A small network was shown many inputs. Here are its activations along a few directions, one row for each input.
In each table, some parts of the input vary, and every possible input appears once, in random order.
Descriptions start from the smaller parts, as in this example, which fits no table here: one of 6 places along a line, together with either a single point or one of 9 places along a line or (one of 3 separate values, together with one of 8 places around a ring).
Shared parts are said once, and a part with two or three values counts as separate values.

Other details of the inputs vary at random and push rows far along two fixed directions, the same in every table; ignore that.

Table:
row 1: [ -27  -78    7   16  -55   -6   13  -67  -76  -43   50   29 -100]
row 2: [-14  15  50 -18   3 -12  18 -31  11 -10  -5 -20 -26]
row 3: [ -2  30  37 -24  11   7  -6  14 -18 -33 -31 -12 -40]
row 4: [ 10  -3 -18   2 -19  17   9   5  62   9  16   8  54]
row 5: [ -9   7  36   5  26 -23 -16   6 -19  -2 -37 -15 -39]
row 6: [-15  15  23 -28  14  -9  12 -26   0   9   1 -24 -38]
row 7: [ 18  11 -20   3 -23  11 -10  59  27  -8  -1  20  44]
row 8: [ 21  -2 -15  21 -16 -17  18  26  30  25  26  -3  48]
row 9: [ -8   4  46 -14  27 -15  16 -28 -18   4 -14  -9 -15]
row 10: [ -33  -92   -5   34  -52   -6  -24  -48  -91  -55   18   49 -118]
row 11: [  2  40  28 -10  23   0 -24  -5  -6 -18 -13 -11 -47]
row 12: [ 19  -2 -38   3   2 -16  -3  15  24  31  15  11  53]
row 13: [-24  69  68 -46  67   6  18   6 -19 -20 -71 -50 -59]
row 14: [  3 -10 -19   4   2  12  11  11  39  17  12  22  65]
row 15: [ -3  12  22 -26  17  -7   8 -29  -5  14  -5 -28 -39]
row 16: [  3  -7 -40  27   6  18 -14  34  37   9   3  -7  44]
row 17: [-21   8  48 -16  25 -17  20 -26 -12  -2  -9  -6 -15]
row 18: [ 21  11 -25  12 -16  17   2  65  15   0  -3  15  41]
row 19: [ -30  -86   -4   29  -56  -13  -34  -54  -82  -66   17   48 -117]
row 20: [ -2 -87 -65  42 -69 -13 -19 -32 -58 -14  65  59 -12]
row 21: [ 37  18 -34  27  -2  11 -19  42  21  18   9  12  32]
row 22: [  7  -6 -43  33   4  21 -27  24  27  19  -4 -15  50]
row 23: [ 12  11 -43  12  -7  19   8  55  22  -3 -10  14  40]
row 24: [ -3 -91 -76  49 -65  27 -34 -21 -20 -44  45  45 -23]
row 25: [-27  60  78 -49  64 -50   2 -24  -6  -8 -29 -44 -36]
row 26: [  4  39  22   2  17 -22  13  15  27  35  -2 -38  39]
row 27: [  9  23  28 -11  24   8   3   9 -34 -21 -36 -20 -42]
row 28: [  0  17  41 -24  17  17   0  17 -32 -11 -34 -10 -40]
row 29: [-10  68  73 -33  63   2  -1  -4 -37 -10 -67 -60 -54]
row 30: [ 26  12 -28  18 -17  21 -11  55   6  12  -9   6  46]
row 31: [  9   0 -11  11 -12 -21   7  12  39   6  18  20  65]
row 32: [-11  15  20 -22  12  -5  -2 -36 -11  19  -6 -31 -34]
row 33: [-22  57  87 -40  44 -36  19 -24   6  -8 -24 -57 -43]
row 34: [ 16  68  13  -2  41   1 -10  45  34  21 -18 -21  23]
row 35: [-14  14  28 -35  15  10   4 -37  18  -6  -9 -21 -31]
row 36: [-22 -88   5  -1 -28  25   0 -86 -75 -39  21  43 -85]
row 37: [-19  48  73 -41  69 -41   8 -21 -21   8 -32 -45 -38]
row 38: [  1 -77 -57  33 -85 -13  -7 -27 -23 -31  73  50 -26]
row 39: [ -4   7  47 -13  12  -4  25 -28  -4   8  -9 -23 -27]
row 40: [  4   2 -25  12  -1 -32   5  29  22  18  28  15  55]
row 41: [ 15 -10 -41  29   8  20 -17  31  32  14  -3 -10  44]
row 42: [ 21   2 -25  15 -14 -20  10  27  30  28  27  -3  43]
row 43: [ 15  15 -42   8 -13  12  -3  49  31 -15 -10  14  41]
row 44: [  8  -5 -36   4   4  11 -10   3  28  32   7  11  63]
row 45: [-17  10  49 -14   9  -5  29 -25   1   2  -4 -20 -26]
row 46: [ -1 -92 -56  49 -71 -10 -11 -33 -59 -17  64  60  -7]
row 47: [  6   2 -36   1   0 -17   1  18  29  26  21  14  53]
row 48: [ -29  -91   -9   39  -54   -3  -38  -57 -101  -44   13   41 -112]
row 49: [-20   2  36 -20  30  12   0 -42 -14   7 -21 -11 -10]
row 50: [ 29  23 -36  31  -5  13 -29  36  16  24   8   7  37]
row 51: [ -2 -84 -61  21 -68  34   3 -36 -12 -13  56  51 -20]
row 52: [ 11  -6 -21  11 -14  27   6   2  43  32  10   1  58]
row 53: [ -4  27  29 -13  22   6   7  12 -29 -26 -31 -17 -41]
row 54: [  7  21  36 -19  18  16   1  16 -34 -16 -36 -15 -43]
row 55: [-23 -72  -8  -3 -41  34  -9 -88 -64 -23  26  21 -92]
row 56: [  5  -2 -15  18  -3 -29  13  28  22  15  27  15  60]
row 57: [  8   5 -24  13 -17 -22  13  29  35  22  32   1  44]
row 58: [  6  -6 -19   0  -4   5   1   5  48   5  11  22  65]
row 59: [-11  22  14 -13  22  19  -3  -1 -32 -14 -42 -20 -37]
row 60: [ 11   2 -39   7  -1 -14 -13   9  19  37  14   6  58]
row 61: [ 27   9 -43  17  -7  19   6  54  16   0 -16  10  39]
row 62: [ -3  20  16 -18  26  17   7   7 -27 -19 -42 -16 -42]
row 63: [ 19   8 -23  13 -19  22 -13  55   8  16  -7  12  49]
row 64: [  7  -8 -18   6 -13  23  20  11  53  21  16   8  53]
row 65: [  8  31  24  -4  37 -34  13  21  20  25  -6 -19  45]
row 66: [ -2  41  13 -33  42  -7  -2   3  52  16 -18 -16  45]
row 67: [ 19  13 -45  21 -10  20  -4  46  11   7 -17   4  45]
row 68: [ 18  16 -42  11 -15  10  -1  50  30 -17 -11  13  40]
row 69: [ 27  18 -33  16 -16   3  -6  52  25 -17  -3  10  42]
row 70: [-10   2  25 -32  37   7   2 -36 -11   6 -18 -10 -23]
row 71: [-16  17  22 -34  24 -27  -7 -33  -5  -7  -5 -11 -27]
row 72: [-21  64  71 -59  53 -23   7 -34  16   4 -33 -60 -50]
row 73: [-17  16  43 -17  21 -39   5 -21 -11 -17   0 -11 -17]
row 74: [-12  16  28 -10   9 -20   2 -23 -17  13   2 -31 -30]
row 75: [-17   9  44 -10  23 -13   6 -35 -24   9 -15 -13 -11]
row 76: [ 21  -7 -32   1  -8  21   8   9  46  31  13   2  46]
row 77: [ 14  -1 -14  22 -22   1  13   9  33  34  16  -2  57]
row 78: [  8 -93 -50  29 -70  39   7 -41 -18 -13  50  52 -16]
row 79: [-22   5  26 -33  34   5   6 -33  -5   0 -12  -6 -22]
row 80: [ 14   7 -20   7 -17  18   1  66  17   4  -1  20  43]
Description of these inputs: one of 4 places along a line, together with either one of 3 separate values or one of 5 places along a line or (one of 2 separate values, together with one of 6 places around a ring).
The inputs of row 12 and row 60 match in every part but the place on the line of 4. If row 27 is changed in the same way as row 12 into row 60, which row does it become? -> row 29
The inputs of row 20 and row 40 match in every part but the place on the line of 4. If row 63 is changed in the same way as row 20 into row 40, which row does it become? -> row 80
Which other rows does row 16 become when the choice among 3 separate values takes its other values? List them by row number. -> row 10, row 34
Which other rows does row 71 become when the choice among 2 separate values takes its other values? List them by row number. -> row 72
Which other rows does row 36 become when the choice among 2 separate values takes its other values? List them by row number. -> row 78

Table:
row 81: [-13 -39  16   0  -1  -3   3 -29  -6 -21   7  18 -23]
row 82: [ 19 -15 -43  15 -31   0  12  20 -11 -25  12  22  21]
row 83: [  8 -20 -47  19 -17  27  11  10 -13  -3  16  21  23]
row 84: [ 11  46 -18 -10  26  19  -9  32  46  19 -10 -12  39]
row 85: [-14  -5  44 -16   5  -4   1 -46 -55   3  -8   4 -68]
row 86: [-26  -6  33 -17  14 -25   5 -49 -60 -29   1 -14 -53]
row 87: [ -2  37  12 -18  32  -8 -29  -8   6  11 -10 -24   5]
row 88: [  9  48  -2 -23  40   8  22  37  45  44 -32 -39  72]
row 89: [-14  41  63 -11  38 -10 -11 -22 -17   6 -27 -56 -33]
row 90: [  6 -22 -22  36 -38 -18  -9   4   5  -4  37   5  21]
row 91: [  0 -30   6  16  -9  13  -1 -33 -13   1  11 -10 -35]
row 92: [-29 -18  10   9  31 -13 -30   1 -65 -13 -39 -14 -92]
row 93: [ 15 -18 -28  16 -28  22   2  25  -9   9  25  33  11]
row 94: [-17 -15  39 -32   0  14   6 -34 -49   1 -10  -4 -73]
row 95: [-24  43  48 -36  50  -6  29 -13 -17 -16 -29 -36 -36]
row 96: [ -6 -14   2  18 -17  28   1 -14 -21 -13   6  -5 -40]
row 97: [  3 -15 -42  11 -29 -13 -11 -12  20   0  30  29  16]
row 98: [  2 -32 -21  27 -20   6 -25   3  -7  -3  15  28  37]
row 99: [-21 -26  17   5 -11 -11   0 -32 -13 -20   0  24 -19]
row 100: [-20  -7  39   4  -1   3  -2 -56 -40  -6 -11 -20 -70]
row 101: [  3  56  -1 -35  31  -9   4  36  76  31 -17 -32  55]
row 102: [ 29  40 -28  -3   6  15 -19  39  35   5 -17  -5  39]
row 103: [  9 -36 -39  13 -14  -8  19  -7   5   0  30  18  26]
row 104: [-32 -15  51 -12  11 -18 -12 -43 -43 -36  -7   0 -52]
row 105: [ 20  -7 -46   8 -35   3 -15  17  11 -27  17  26   6]
row 106: [ -5   0  21 -16  10  16   5 -32 -67 -37 -28 -10 -66]
row 107: [ 15 -29 -47  10 -13  15 -18 -12  18  10  27  20  13]
row 108: [ 22 -34 -25  14 -20   7   0   5  -1  23  29  29  16]
row 109: [-23  54  70 -24  43  -4  19  -7   5 -10 -31 -55 -49]
row 110: [-23 -37  12 -11 -16   7   6 -19  -8 -22  -2  15 -24]
row 111: [ 22  44   4  11  -1  -7   7  48  43   1 -14 -26  38]
row 112: [ 32 -13 -29  16 -37  16  -6  31 -16  -2  11  32  11]
row 113: [-22   0  22 -21  13   3 -18 -64 -37 -11 -10  -4 -72]
row 114: [ -1  63  56 -27  47  -9   6  33  29 -14 -55 -30  16]
row 115: [ -5 -33 -54  41 -11 -29 -23  52  -9  -2   2  19  -5]
row 116: [  8 -46 -24  22 -12  19  -8  -4  12   4  12  30  28]
row 117: [-18  51  60 -34  65 -15   2 -27 -34   5 -39 -53 -21]
row 118: [ 26 -12 -25  12 -41  -4   3  34  -7 -13  20  34  10]
row 119: [  5 -15 -40  11 -26 -19 -25  -3   8  -9  38  22  20]
row 120: [ 18 -24 -27  24 -29  27 -14  23  -4 -21  -6  33  23]
row 121: [-20 -23  11   2  -8  12   5  -9 -14 -35   2  23 -28]
row 122: [-13 -17  47 -25  11 -16  13 -41 -38 -10   7   0 -73]
row 123: [  5  59   4 -28  42 -14  32  47  65  39 -26 -41  83]
row 124: [-10 -21 -15 -19 -11  24 -13 -30 -11  -4   3   3 -38]
row 125: [ 12 -20 -18  16 -33 -25  -6  14 -10   5  41  29  23]
row 126: [-12  30  37 -19  17  -7  18   4  31  12 -19 -46  -6]
row 127: [ 30  66  12   7  22   8   0  56  49  21 -36 -43  53]
row 128: [ 11 -35 -25  30 -31  -5   7  -3  23   3  35   7  13]
row 129: [  7 -31 -25   0 -40  -2  13  17   6  11  30  28  14]
row 130: [ -6 -14  15  -2 -18 -22   9 -23 -26   1  17  22 -31]
row 131: [ 11  24 -19   7  16  -4  12  12  21  34  -9  -7  64]
row 132: [  7 -33 -32  23 -41  25   0   4  12  14  17   2  13]
row 133: [ -2 -32  -7  -1   8  11  10 -38 -32  -2   6   1 -23]
row 134: [  5  46 -14 -13  20  -1   1  35  55   7   0  -9  38]
row 135: [  1 -33 -23  27 -23  11 -11  -6   4   5   6  36  32]
row 136: [-16  80  87 -52  68 -16  24  13   5   9 -40 -46 -33]
row 137: [  1 -15  13   1 -11  -7 -15 -16 -46   4  17  13 -25]
row 138: [  1 -29 -27  24 -20  33  -6  16   4 -10   7  34  23]
row 139: [  4 -22 -24  36 -41 -13   4  -5  16   4  29  13  16]
row 140: [  8  71   9 -13  48 -33  27  35  60  41 -25 -34  89]
row 141: [ 13  54   3 -24  47 -20   1  26  79  31  -8 -29  56]
row 142: [ -2 -43 -27  11 -28  29  -5   6  10   3   4  27  27]
The inputs of row 105 and row 102 match in every part but one. If row 121 is changed in the same way as row 105 into row 102, which row does it become? -> row 138
The inputs of row 122 and row 108 match in every part but one. If row 95 is changed in the same way as row 122 into row 108, which row does it become? -> row 83
What do these inputs look like to the network? -> one of 2 separate values, together with either a single point or (one of 5 separate values, together with one of 6 places along a line)
Which other rows does row 90 become when the choice among 5 separate values takes its other values? List them by row number. -> row 86, row 104, row 119, row 125
Which other rows does row 132 become when the choice among 5 separate values takes its other values? List them by row number. -> row 88, row 94, row 124, row 142
Which other rows does row 127 become when the place on the line of 6 takes its other values? List them by row number. -> row 89, row 91, row 96, row 100, row 132

Table:
row 143: [  3 -43 -24  23 -29   8   1 -29   2  32  31  15  35]
row 144: [ 18  -9 -26  15 -11  20 -27   7  -4  24   2  20  37]
row 145: [ 12  43  44 -15  21  32  51  36  54  28 -35 -39  49]
row 146: [  1  30   0 -15  40  20 -15  18  25  -1 -38  -3  39]
row 147: [-19   1  69 -22   7 -11 -17 -47 -80 -28 -18   1 -90]
row 148: [  2  62  17  -4  48 -38  10  55  29   5 -34 -36  44]
row 149: [  8 -26 -32  32 -20 -29   5  35 -27   0  18  26  19]
row 150: [ -15   -8   54   -9   -4   -1  -24  -44  -57  -42   -6    5 -102]
row 151: [  3 -37 -51  21 -32  33 -35   6  10 -19   6  34   7]
row 152: [ 10 -53 -35  23 -42  -1 -12  15 -36 -22  26  69  13]
row 153: [  2  13  14   4  18   5   0 -11  49  35   1 -28  32]
row 154: [  7 -56 -62  38 -24   4  -7   8 -36   7  20  31  11]
row 155: [ -8 -56 -41  18 -23  17   7 -27  11  -7  25  30  32]
row 156: [-17  21  62 -26  40  21 -29 -48 -34 -14 -38 -28 -85]
row 157: [  5  -5 -50  -5 -17  16  -9   3  39   0  16   4  14]
row 158: [ 13 -24 -44  37 -20   0 -15   7 -23  29  17   3  19]
row 159: [  5 -35  -7  25 -41 -21  10 -12  -1  17  42  24  33]
row 160: [  2  54  22 -11  24 -11 -16  49  48  -7 -33 -13  32]
row 161: [  9 -13 -41  -3 -28 -11  11   8  11 -24  32  32  19]
row 162: [-32 -19  18  -9  27   4  -6 -50 -68 -36 -27 -18 -89]
row 163: [ 19 -26 -55  12 -38  20 -13 -17  14   9  44  18  -2]
row 164: [ 15 -34 -53  48 -31  10 -24   5  -7  11  26   7  -3]
row 165: [  2 -41 -62  -1 -28  21   0 -24  -4 -19  31  34   1]
row 166: [ -1 -21 -35  34 -35 -20 -12  28  -1 -23  16  11  -8]
row 167: [ 15  -2 -20  35 -23 -31  -4  31 -17  19  20   3  26]
row 168: [  6  80  38 -27  61 -17   0  55  48   1 -50 -21  62]
row 169: [ 14  54  17  16  23 -34  -6  47  30  23 -10 -38  21]
row 170: [ -30    6   40  -40    0  -15    1  -47  -31  -49   -2  -13 -106]
row 171: [ 20   6 -22  -1 -30 -21   6  10   5  18  38  15  27]
row 172: [-40 -41  48 -25  23   6  15 -80 -57 -10  -9  -1 -70]
row 173: [ 25 -19 -21  17 -42  62  13  38  -5 -15  -7  30  15]
row 174: [ 20  89  30 -28  37 -28   8  37  68  32  -7 -44  38]
row 175: [ 20 -25 -28  30 -42  41  25  39 -21  -9   2   6  -5]
row 176: [ -6 -58 -30  25 -44 -11  14 -13   3 -26  41  46  25]
row 177: [  7  66  54  -8  40 -31  14  25  74  39 -13 -46  56]
row 178: [ 25  67  20 -34  19  34  44  48  48  22 -30 -38  32]
row 179: [-43  12  67 -37  44   4   3 -60   0 -12 -37 -47 -66]
row 180: [-34  28  47 -23  50  -3 -14 -27 -26 -17 -50 -57 -85]
row 181: [-23  12  55 -51  27 -25  20 -41 -52 -24  -7  -6 -79]
row 182: [ 18  -2 -39  -3 -16   8  -3  -8   9  33  27   6  29]
row 183: [  8  55   6 -41  57  -3  16  18  38  40 -22 -26  47]
row 184: [  6  42  16 -21  57  10  -9  30  21  29 -44  -8  52]
row 185: [-11 -53 -22  25 -52 -10   2 -13  14 -24  36  30   0]
row 186: [-39 -38  63 -21   7 -23  23 -65 -63 -27   3  10 -76]
What do these inputs look like to the network? -> one of 4 separate values, together with either a single point or (one of 2 separate values, together with one of 5 places around a ring)
The inputs of row 156 and row 153 match in every part but the choice among 4 separate values. If row 150 is changed in the same way as row 156 into row 153, which row does it become? -> row 177
The inputs of row 179 and row 180 match in every part but the choice among 4 separate values. If row 155 is changed in the same way as row 179 into row 180, which row does it become? -> row 162
List by row number the other rows that have the choice among 4 separate values in common with row 181. -> row 157, row 161, row 163, row 165, row 170, row 171, row 174, row 178, row 182, row 183
Which other rows does row 159 become when the place on the ring of 5 takes its other values? List them by row number. -> row 176, row 177, row 185, row 186
